Each row below holds a small network's activations on one record, seen along a few directions.
Here are examples, each followed by its value of one field, FOT.
The word none means that the record has no FOT.
The largest differences between rows may come from other fields.
(in the rows, 500 means zero)
Strong random noise was added to every row along 2 fixed directions; ignore it. To show where, here is one row again and again, with new noise each time:
[500 526 387 471 449 450 594 417 512 557 514 348 361 486 519 484 656 363
 461]
[589 568 400 701 473 427 705 486 367 595 129 280 177 583 476 395 327 456
 496]
[465 509 377 368 438 454 545 384 580 542 687 370 440 449 537 522 807 308
 452]
[644 589 312 588 448 320 650 405 546 623 373 154 203 646 473 412 610 109
 610]

[362 410 642 323 544 628 297 559 564 413 707 830 806 417 526 577 531 718
 465] | fak
[691 609 397 686 488 327 627 473 507 607 257 175 214 732 419 398 406 141
 698] | none
[649 517 514 607 547 414 440 572 530 526 345 504 481 676 450 406 338 392
 651] | mufug
[616 508 557 700 590 459 415 611 473 491 246 594 519 654 458 391 165 595
 655] | per
[572 492 480 478 519 433 395 524 608 513 567 526 562 587 472 508 572 325
 602] | sizil
[586 497 472 486 526 409 316 508 683 488 645 504 653 610 482 496 614 268
 692] | per
[497 458 643 513 582 552 346 615 535 429 503 720 699 531 484 514 304 651
 578] | zesu
[572 484 498 420 534 433 293 511 704 459 711 578 684 595 483 528 603 264
 685] | rov
[376 423 599 300 532 589 272 523 617 421 785 777 808 427 523 600 638 597
 503] | fak
[472 451 565 504 524 537 425 558 505 465 487 606 599 491 510 498 438 636
 499] | fuza
[497 532 520 666 512 530 624 529 331 539 208 439 328 519 476 432 264 661
 456] | none
[482 452 593 429 538 540 335 557 564 455 651 673 721 482 495 538 537 553
 521] | gosu
[635 522 524 558 559 385 387 550 630 520 464 482 540 706 442 451 415 265
 748] | zesu
[450 452 620 576 552 601 401 622 377 501 335 711 587 499 489 465 270 834
 441] | mufug
[545 493 568 557 552 495 374 576 541 487 407 607 603 604 465 489 355 494
 635] | fak
[586 468 522 415 540 458 328 534 660 443 654 640 679 584 497 500 529 339
 623] | rov
[477 454 647 539 558 571 410 598 435 461 445 689 629 498 484 477 316 739
 500] | gosu
[617 515 468 588 513 398 414 528 602 527 453 402 516 641 469 466 505 296
 684] | fuza
[530 472 561 465 535 502 377 552 555 488 556 636 628 558 476 489 461 489
 560] | big
[485 455 627 486 576 555 283 604 581 423 590 725 774 509 488 557 399 601
 596] | zesu
[454 447 654 514 554 594 358 594 458 445 511 720 703 458 490 513 371 745
 491] | gosu
[510 471 604 734 557 572 517 644 322 471 122 594 464 533 473 442  92 848
 484] | fuza
[610 511 530 666 575 453 364 589 528 490 341 578 581 638 460 432 277 517
 678] | per
[494 471 546 515 531 528 338 563 510 516 510 613 635 536 484 498 490 570
 537] | mufug
[632 529 468 496 520 378 353 492 651 541 578 467 567 678 440 476 569 174
 734] | big
[605 502 524 633 543 467 446 594 489 516 306 545 506 610 457 467 319 480
 594] | sizil
[478 449 610 609 563 598 462 637 371 453 291 704 562 488 479 500 213 815
 441] | sizil
[579 473 568 562 558 523 351 608 525 437 416 695 656 562 481 497 298 552
 582] | rov
[487 457 543 390 529 512 298 514 616 465 731 642 734 530 479 545 615 432
 595] | big
[475 512 457 489 451 510 608 473 463 519 458 428 404 441 514 524 537 484
 421] | none

Here are new rows. What is FOT for each?
[560 488 590 561 565 497 375 588 525 478 439 628 608 604 459 462 307 534
 627] | big
[385 401 653 458 549 687 330 624 437 388 517 893 783 363 529 578 332 902
 374] | rov
[504 471 520 367 532 466 303 500 686 470 753 581 699 577 480 546 675 310
 653] | fak
[515 476 536 472 524 494 341 544 603 475 583 585 660 551 486 522 528 434
 603] | fak
[399 419 663 459 554 629 359 587 446 421 590 753 726 418 500 532 416 809
 444] | gosu
[668 530 457 553 544 338 376 498 672 530 571 388 530 718 439 433 557 146
 777] | per
[390 470 553 453 490 615 507 498 400 479 511 623 542 377 531 527 482 735
 343] | none
[526 460 559 539 568 528 348 580 528 434 500 677 660 545 488 492 362 594
 580] | rov
[635 516 454 604 526 385 445 541 579 526 422 397 466 675 446 448 469 272
 687] | sizil
[512 456 505 352 513 472 357 508 656 484 742 597 665 524 502 539 693 351
 554] | sizil
